Here are a small network's activations along a few directions, averaged over the inputs that share one value of a field.
Related values have similar rows: they may be neighbours, one step apart, or belong to one group.
In the rows, zero is written as 500.
Strong random noise was added to every row along 13 fixed directions; ignore it. To show where, here is one row again and again, with new noise each time:
[480 537 600 422 724 472 590 639 165 466 588 486 330 502 650 663 591 422
 316 419 587 542 286 634 535 569 442]
[567 596 488 472 524 577 490 443 505 483 473 528 535 449 643 448 340 486
 398 344 544 574 635 530 580 545 509]
[380 658 302 407 627 477 589 691 269 425 395 364 701 388 625 594 367 520
 615 228 788 512 712 406 343 613 581]
[451 542 268 351 313 454 566 495 700 445 409 448 476 564 271 567 409 574
 738 538 541 440 462 491 711 517 886]
[459 500 545 700 317 406 638 234 629 620 479 596 423 565 362 568 538 501
 586 532 371 598 348 575 484 509 636]
[389 684 408 452 436 443 478 597 580 808 643 559 622 467 518 846 514 696
 574 275 435 339 459 299 410 274 589]
[457 395 453 594 403 530 454 445 616 590 484 539 560 475 440 517 624 605
 451 580 363 339 413 555 463 416 433]
[582 493 259 641 480 562 388 490 709 525 463 496 347 602 489 425 668 448
 525 367 495 375 461 379 404 403 539]
[438 475 665 498 643 433 484 714 348 529 530 437 673 441 586 721 551 621
 465 444 498 489 542 441 357 403 286]
[396 617 451 267 304 479 527 562 448 588 487 530 723 313 525 609 251 620
 589 394 533 552 676 514 617 506 579]
[580 298 630 521 502 411 487 545 640 439 538 434 391 713 318 459 750 459
 552 785 362 522 308 463 445 432 346]
[574 576 460 209 585 453 509 791 288 255 593 444 485 444 577 536 409 689
 357 581 622 472 542 558 688 488 645]
[528 309 216 579 534 632 305 487 630 513 283 478 471 559 465 376 604 498
 440 401 520 298 529 559 594 432 534]
[624 747 537 895 389 461 564 334 645 316 665 632 344 527 490 502 498 698
 420 469 383 538 517 322 281 391 678]
[551 645 538 250 496 498 529 529 572 379 606 476 441 683 359 526 328 487
 580 546 509 603 496 318 667 517 652]


Povil, 13 values:
m9: [539 557 424 672 524 581 487 457 653 371 454 412 470 445 585 408 489 345
 609 433 588 479 544 411 344 579 492]
m11: [386 403 398 319 499 521 425 564 395 662 490 524 605 443 543 413 569 431
 510 495 543 422 575 542 499 498 375]
m8: [544 636 347 388 202 434 403 580 510 705 603 581 305 438 533 412 507 294
 749 266 571 654 592 270 361 381 544]
m3: [343 638 387 263 249 672 637 499 575 393 658 392 594 339 442 215 532 255
 718 720 559 322 451 384 204 772 268]
m12: [453 473 678 330 547 694 531 363 628 555 498 455 763 365 576 460 289 444
 426 679 443 353 508 682 670 658 360]
m2: [234 422 335 420 199 539 522 356 324 692 434 642 656 300 394 403 435 475
 603 491 476 427 576 599 468 549 488]
m7: [505 475 379 679 495 537 322 658 446 299 376 514 599 404 440 420 469 747
 448 485 536 398 753 382 402 384 544]
m1: [595 458 326 556 405 331 463 669 514 424 272 365 524 378 542 366 480 442
 767 379 703 712 816 480 447 555 594]
m5: [580 497 552 497 651 420 402 654 498 589 639 470 587 505 633 553 591 604
 484 554 497 432 519 379 345 305 367]
m10: [462 491 579 740 308 289 631 637 615 628 465 461 544 209 622 711 652 567
 699 492 475 559 545 626 321 484 465]
m13: [670 446 710 609 886 523 465 523 697 351 394 319 615 695 504 567 462 607
 446 583 485 488 600 408 527 449 445]
m4: [495 357 477 566 463 521 516 462 764 403 363 394 547 560 323 554 580 569
 607 664 415 347 386 569 592 497 588]
m6: [500 436 574 570 522 439 531 634 462 451 534 463 421 382 603 534 636 453
 552 532 523 532 491 570 450 538 389]
The values of Povil form a line.
Q: A walk along Povil starts at m4 and steps to its neighbour m13. Put m9, m8, m2, m1 in the order it reaches them.
A: m1, m2, m8, m9
Q: Which values are neighbours of m6? Give them in the order they are listed.
A: m11, m10
Q: How many steps from neighbour to neighbour lead from m7 to m12, at the fewest?
A: 8

Zavam, 13 values:
k6: [646 538 757 449 451 413 445 559 528 508 511 490 460 526 592 546 363 374
 623 364 488 878 664 368 477 414 315]
k9: [554 628 469 386 581 593 552 396 583 564 640 514 465 615 530 365 484 415
 438 500 515 415 471 408 482 517 539]
k7: [341 520 358 521 477 632 497 494 635 526 448 437 452 445 389 573 609 374
 641 487 486 287 323 474 476 612 469]
k5: [376 414 491 494 423 620 534 512 387 297 303 488 582 237 518 573 355 628
 402 512 507 414 539 825 748 605 558]
k13: [522 399 581 749 556 606 352 602 563 414 395 467 302 363 653 583 668 348
 510 312 498 414 480 594 438 432 281]
k1: [363 390 646 522 470 365 587 493 361 634 486 507 752 375 527 597 506 582
 547 606 467 534 542 600 397 498 403]
k11: [497 539 370 410 543 468 503 527 237 506 580 528 354 577 498 319 543 316
 479 498 641 608 468 422 397 609 497]
k4: [587 405 698 534 511 513 437 670 497 372 498 439 523 415 619 476 571 456
 459 489 455 607 619 485 410 483 171]
k3: [599 399 496 460 465 437 371 645 474 474 395 515 479 444 544 462 487 558
 473 425 512 627 688 544 643 413 455]
k2: [366 649 583 473 469 522 588 273 566 784 613 590 591 533 443 670 366 466
 572 448 400 492 379 447 552 517 571]
k8: [662 603 342 267 283 373 508 594 402 500 578 511 535 420 641 224 413 463
 547 517 640 722 691 434 347 531 501]
k12: [702 567 505 592 624 379 552 470 551 514 635 520 391 704 594 467 615 595
 339 539 486 541 408 462 420 383 616]
k10: [414 319 310 354 440 349 538 620 338 656 353 455 510 514 408 480 620 434
 640 519 625 557 465 638 564 580 574]
The values of Zavam form a line.
Q: A walk along Zavam starts at k8 and steps to its neighbour k6. Put k7, k13, k3, k10 in the order it reaches them.
A: k3, k10, k7, k13
Q: Which values are neighbours of k5? Give them in the order they are listed.
A: k4, k12

Figi, 14 values:
s7: [549 552 434 585 419 572 484 380 558 509 537 574 365 431 557 433 525 481
 354 534 434 462 370 599 560 566 514]
s4: [428 328 475 500 184 463 678 312 567 500 420 526 698 370 391 266 559 561
 524 833 381 496 475 771 416 640 399]
s12: [342 428 246 684 469 670 303 491 650 673 312 547 521 391 426 665 559 575
 523 270 437 201 466 478 557 412 581]
s9: [596 527 368 608 604 576 462 511 546 513 604 564 277 490 624 456 688 502
 278 480 462 308 346 594 566 492 562]
s3: [575 517 618 606 519 341 630 521 450 594 513 523 388 402 707 557 590 441
 491 412 546 675 529 671 511 508 507]
s10: [237 352 581 643 535 559 433 505 445 487 272 406 929 434 315 672 422 637
 622 503 444 408 641 390 295 503 276]
s14: [378 599 537 419 594 671 556 451 580 540 629 411 507 577 440 502 538 292
 590 555 485 349 323 344 375 618 347]
s6: [599 214 474 460 713 406 349 555 548 708 359 458 847 692 505 463 587 797
 320 607 454 384 651 540 529 267 437]
s5: [599 634 722 479 746 400 766 615 738 458 577 270 407 631 607 753 641 378
 647 469 540 562 307 458 415 541 490]
s1: [384 616 471 298 480 531 564 543 574 777 530 494 696 302 671 715 371 536
 550 345 548 356 559 598 649 502 579]
s11: [525 573 563 614 548 399 431 523 466 697 430 567 357 487 602 818 412 505
 587 127 560 612 532 522 641 320 705]
s13: [386 409 399 551 150 528 463 307 538 564 476 608 645 312 410 341 456 561
 544 686 395 424 526 623 446 504 478]
s8: [478 649 565 502 635 455 549 653 366 419 728 495 576 442 587 657 519 724
 385 576 526 327 420 412 346 402 534]
s2: [479 670 348 526 716 730 365 544 363 297 555 486 417 648 509 425 451 379
 413 191 604 417 578 117 314 528 386]
The values of Figi form a line.
Q: A walk along Figi starts at s13 and steps to its neighbour s8. Put s9, s6, s11, s2 in the order it reaches them.
A: s11, s9, s6, s2
Q: Which values are neighbours of s1? Give them in the order they are listed.
A: s3, s14
Q: Which values are neighbours of s5? Give them in the order they are listed.
A: s4
